Each row below holds a small network's activations on one input, seen along a few directions.
Each table varies a few parts of the input and shows all the possible inputs, shuffled.
Descriptions start from the smaller parts, as in this example, which fits no table here: one of 5 places around a ring, together with either a single point or one of 9 places around a ring or (one of 2 separate values, together with one of 6 places along a line).
Shared parts are said once, and a part with two or three values counts as separate values.
In the rows, 128 means zero.

A family of inputs:
R1: [ 46  83 203 125 132 188 116 164 153 140  87 168  34  79  83 149]
R2: [ 91  39 140 132 144 110  33 190 177 170 179 157 107  62  93 138]
R3: [120 169 136  97 106 168 172  88 134 118  82 136 109 156 137 163]
R4: [172 104 120 189 179  82 111 137 119 127 181 100 165 127 141  97]
R5: [115 157 159 147 141 159 164 111 113 104  56 136 129 152 127 116]
R6: [179 118  77  98 118  81 109 115 125 141 174 125 156 116 150 145]
R7: [ 90 179 108 103  65 173 181  97 138 111 104 140  98 162 121 145]
R8: [165 115 100 154 158  73 101 137 111 143 154 125 173 117 153 101]
R9: [115 149 174 184 161 174 170 114 112  89  79 102 127 150 120 123]
R10: [152 130  61 103  74  75 117 122 124 140 196 126 146 123 121 131]
R11: [177 122  99 105 136  85  97 144 109 145 168 105 167 132 154 106]
R12: [115 171 160  98 123 167 165 117 120 107  75 116 125 162 137 121]
What is each input in this table made of? -> one of 2 separate values, together with either a single point or one of 5 places along a line
Changing only the choice among 2 separate values turns R8 into R5. The same change can be made to R11. Which row results? -> R12
Which other rows does R7 become when the choice among 2 separate values takes its other values? List them by row number. -> R10

A family of inputs:
R13: [150  84 111 171 162  85  90 145 139 145 191 122 144 103 132 122]
R14: [114 111 190 134 176 163 126 133 125 123  59 143 109 111 129 138]
R15: [105 125 172  89 130 174 126 132 144 129  87 133  99 123 123 157]
R16: [175 218 122  93 120 150 207  59  94  99  63 106 160 200 173 134]
R17: [205 191  77 101 120  88 156 100  76 116 128  87 209 187 185  94]
R18: [136 104 130  95 133 107  79 165 134 147 154 121 145 115 128 113]
R19: [ 72 139 148 139  92 172 161 128 135 113 117 136  75 130  92 134]
R20: [145 223 113 155 105 153 233  63  98  70  85  97 156 209 147 110]
R21: [ 97 141 129  73  90 160 141 111 148 139  86 164  92 122 123 172]
R22: [108 120 178 115 158 171 127 133 139 131  77 141 100 121 137 142]
R23: [148  87 103 143 135  91  88 144 143 140 201 116 143 106 117 136]
R24: [ 86 119 182 198 161 170 147 140 124 105  80 132 101 123  97 114]
R25: [ 74 131 164 151 116 179 146 136 143 108 108 123  91 136  91 132]
R26: [ 66 148 124 134  74 168 160 113 146 117 110 156  87 131  93 146]
R27: [157  78 125 192 179  75  88 144 127 139 173 124 153  92 125 118]
R28: [216 179  49 148 123  74 164  78  87 105 173  78 207 170 174 116]
R29: [ 78 127 170 178 143 176 147 138 138 112  98 130  93 134 105 118]
R30: [131 119  87  80  92  94  90 143 138 155 153 153 137 114 131 127]
R31: [144 100  60 130  94  80  99 121 148 150 199 147 135 103 119 149]
R32: [144  91 150 141 178  94  81 164 117 146 125 129 155 102 135  93]
R33: [138 100 137 121 161 102  82 166 130 152 144 127 147 112 142  98]
R34: [135 112 113  83 110  98  93 158 126 152 161 133 126 111 130 114]
R35: [102 132 154  77 108 164 141 125 136 134  94 145  80 119 124 159]
R36: [148  93  86 132 112  85 102 136 136 147 207 128 125 100 118 136]
What is each input in this table made of? -> one of 4 places along a line, together with either a single point or one of 5 places along a line
Changing only the place on the line of 4 turns R14 into R24. The same change can be made to R22. Which row results? -> R29
Which other rows does R15 become when the place on the line of 4 takes its other values? List them by row number. -> R18, R23, R25
Which other rows does R13 become when the place on the line of 5 takes its other values? List them by row number. -> R23, R27, R31, R36
